Each row has a name. Each question is about the rows just above it.

[123 100 124 120 112  99 108 124] -> D
[121 114 114  99  86  81  80 107] -> Q
[122 115 127 112 114 113 113 124] -> E
[107  93 110 157  72  72 121 158] -> B
[134 122 133 121 113 117 113 123] -> G
[134 144 131 135 116 121 113 136] -> N
[169 136 156 144  22  42  26 147] -> Y
[116 112 117 126 115 118 119 145] -> F
Which value is in both G and F? => [117]
The one value in G and B: => [121]
Whose row is [134 122 133 121 113 117 113 123]? => G
Shared by D and Q: => [99]
The one value in N and F: => [116]

[118 172  26 113] -> A
[ 73 177  26  98] -> W
[ 25 147  26 113] -> R
[155 126 134 169] -> V
[167 167 132 152] -> X
[119 172  26 113] -> Z
[170 111 167  51] -> L
[123 152 116 142] -> K
[170 181 122 157] -> J
The one value in J and L: => [170]
The one value in A and W: => [26]

[168 140  88 139 137 160  78 112 119 106 130 153 131  24 157 150 165  58
  88 150]  Tasa
[ 95 107 104 168 153 147 135 166 135 137 130 136 155  86 159  64 129 130
 117 170]  sunu
[124 140  85 218 100  86 106 166 136 106 152 158  65  54 135  88 170 128
 112 157]  patad
[165 140  83 184 137 111  74 166 107 106 130 157 131  31 135 144 172  90
  86 157]  goz
[152 140  88 203 102 107 101 166 117 106 153 165  85  27 154 128 151  89
 112 160]  Rifo
[ 98 111  88 176 147 128 128 154 119 119 127 130 157  98 135  63 185  82
 110 144]  fepe
[ 93 169 105 167 137 128 106 166 134 106 124 128 161  99 134  68 202  89
 112 132]  lega
[ 94 170 128  78  95 185 158 103 113 127 165 112  11 118  78 153 187 123
 118 115]  Vimup
Which value is in both Vimup and goz? => [165]
Where do [168 140  88 139 137 160  78 112 119 106 130 153 131  24 157 150 165  58
  88 150] appear? => Tasa
The row with [ 95 107 104 168 153 147 135 166 135 137 130 136 155  86 159  64 129 130
 117 170] is => sunu
[ 94 170 128  78  95 185 158 103 113 127 165 112  11 118  78 153 187 123
 118 115] is in which row? => Vimup
Whose row is [165 140  83 184 137 111  74 166 107 106 130 157 131  31 135 144 172  90
  86 157]? => goz

[118 131 130 134 130 127 131 124 129] : P
[125 138 189 130 107 166 121 146 133] : U
[160  85 190 151  46  72 189  54  97] : M
[166 118 150 122  98  90 159 104 141] : T
[131 135 125 124 132 133 134 137 141] : H
[ 59 188  64 104 240 221  19  90  89] : S
[137 102 135 140 129 190 155 115 128] : C
Which value is in both M and U? => [189]
Which value is in both P and U? => [130]
Which value is in both P and T? => [118]
Shared by U and T: => [166]
Shared by T and U: => [166]

[204 147 214 180 218 120 153  53  23 165 110 180 121 163 115 167] -> ginam
[204 147 214 180 218 167 153  53  23 165 110 145 125  90 128  82] -> Bos
[141 179  53 121  59 164  52 244 153  85 196 124  23 103 216  99] -> fer
Where do [204 147 214 180 218 120 153  53  23 165 110 180 121 163 115 167] appear? => ginam
Whose row is [204 147 214 180 218 167 153  53  23 165 110 145 125  90 128  82]? => Bos
Whose row is [141 179  53 121  59 164  52 244 153  85 196 124  23 103 216  99]? => fer

[100 114 150 150  92] = fesu
[116 113 131 140 118] = ludeg
[168 146  50  82 173] = vapig
[ 98 130 151 141 107] = riso
[170  95  32  85  96] = golos
[176 135  42  87 174] = tolof
[155 135  94  97 100] = suko
[ 96 114 153 154  89] = dufi
Which row holds [ 96 114 153 154  89]? => dufi
Shared by dufi and golos: => [96]

[ 60 126 195 197 119  60  57 115 185 215 135  54  57 112 187 201 138  83
  48 132 184  51 149  74  55 105 178 194 152  62  63 100 189 203 157  76
  51  96 173 220 168  86  52  72 168]  Novin
[203 148  70  53  79 178 202 158  79  69  97 153 206 201  82  50  92 181
 205 154  87  31  88 168 207 168  87  60  79 156 178 160 107  51  53 136
 206 179 101  34  57 151 208 208 106]  Kifik
[ 51  89 166 206 181  92  52  85  57 217 178 100  51  93 155 205 179 111
  51  70 150 202 187 108  55  73 143 210 182  92  62  46 111 204 185  97
  58  65 134 181 207 124  68 140 129]  Lagi
[ 60 126 195 197 119  60  57  52 185 215 135  54  57 112 187 201 178  83
  48 132 184 201 149  74  55 105 178 194 152  62  63 100 189 203 157  76
  53  96 173 220 168  86  53  72 168]  Denak
[204 187  60  52  62 147 201 191 202  57  52 130 198 192 121  57  67 127
 196 204 127  58  53 126  56  54 133  57  64 125 191 206 140  65  61 125
 189 200 142  60  42 113 192 221 100]  sada
Whose row is [204 187  60  52  62 147 201 191 202  57  52 130 198 192 121  57  67 127
 196 204 127  58  53 126  56  54 133  57  64 125 191 206 140  65  61 125
 189 200 142  60  42 113 192 221 100]? => sada
Whose row is [ 51  89 166 206 181  92  52  85  57 217 178 100  51  93 155 205 179 111
  51  70 150 202 187 108  55  73 143 210 182  92  62  46 111 204 185  97
  58  65 134 181 207 124  68 140 129]? => Lagi
Where do [ 60 126 195 197 119  60  57  52 185 215 135  54  57 112 187 201 178  83
  48 132 184 201 149  74  55 105 178 194 152  62  63 100 189 203 157  76
  53  96 173 220 168  86  53  72 168] appear? => Denak
Whose row is [ 60 126 195 197 119  60  57 115 185 215 135  54  57 112 187 201 138  83
  48 132 184  51 149  74  55 105 178 194 152  62  63 100 189 203 157  76
  51  96 173 220 168  86  52  72 168]? => Novin
Where do [203 148  70  53  79 178 202 158  79  69  97 153 206 201  82  50  92 181
 205 154  87  31  88 168 207 168  87  60  79 156 178 160 107  51  53 136
 206 179 101  34  57 151 208 208 106] appear? => Kifik

[145 145 171 218  89 198 125]  rebiv
[198 145 199 132 116 144 206]  Kov
[171 151 125 140 124 115 145]  Zaz
The one value in Kov and Zaz: => [145]
[145 145 171 218  89 198 125] is in which row? => rebiv
Shared by Zaz and Kov: => [145]
Which row holds [198 145 199 132 116 144 206]? => Kov

[154 142 142 125 148 127 119 118 104 150 133 123 125 113 129 146 116 116
 130 118 124 115 140 137 145 124 140 117 146 148 146 114 121 137 145 132
 127  97 142 125 102 153 128 141]  Nur
[ 78  71  88 160  61  94 144 114 157  70 110 130 159 177 126  95 107 167
 125 212 120 128 113  98 117 147  56 129  71 116 107 156 118  84 116 101
 115 190  84 150 132  74 138 102]  zumu
[170 173 145 116 158 126 114 109  90 159 132 117 125 109 129 119 108 111
 126 117 124 107 144 138 118 121 145 105 154 162 164 103 119 139 155 133
 122  82 145 127  87 164 131 152]  nog
[134 137 132 126 133 131 126 129 122 135 129 126 126 125 130 130 127 122
 132 125 128 123 131 128 132 128 133 126 134 134 133 124 128 132 130 130
 127 123 132 125 121 137 127 131]  ruvu
[119 117 123 129 118 127 133 130 134 118 128 130 131 133 127 117 130 135
 130 137 125 129 124 124 123 124 137 120 138 137 136 121 125 133 135 131
 128 111 134 125 118 142 128 137]  ditin
[119 117 131 129 118 127 133 130 134 118 128 130 131 133 127 123 130 135
 130 137 125 129 124 124 123 124 137 126 138 137 136 121 125 133 135 131
 128 111 134 125 118 142 128 137]  bugov
[119 117 123 129 118 127 133 130 134 118 128 190 131 133 127 123 130 135
 130 137 125 129 124 124 123 130 120 129 120 124 124 132 126 122 123 123
 127 137 122 129 132 117 128 124]  feguk
[ 95  93 104 143  89 111 136 127 148  94 118 129 146 155 125 104 122 151
 127 174 125 132 118 111 116 136  87 133  94 116 113 145 128 104 116 111
 124 168 104 138 138  90 132 111]  riluv
[142 140 136 126 140 129 121 125 117 139 130 127 125 121 128 136 121 122
 128 122 130 120 189 132 140 127 135 122 138 136 137 123 125 132 137 128
 129 113 136 129 117 140 126 136]  Govem
Whose row is [170 173 145 116 158 126 114 109  90 159 132 117 125 109 129 119 108 111
 126 117 124 107 144 138 118 121 145 105 154 162 164 103 119 139 155 133
 122  82 145 127  87 164 131 152]? => nog
The row with [ 95  93 104 143  89 111 136 127 148  94 118 129 146 155 125 104 122 151
 127 174 125 132 118 111 116 136  87 133  94 116 113 145 128 104 116 111
 124 168 104 138 138  90 132 111] is => riluv
Whose row is [ 78  71  88 160  61  94 144 114 157  70 110 130 159 177 126  95 107 167
 125 212 120 128 113  98 117 147  56 129  71 116 107 156 118  84 116 101
 115 190  84 150 132  74 138 102]? => zumu

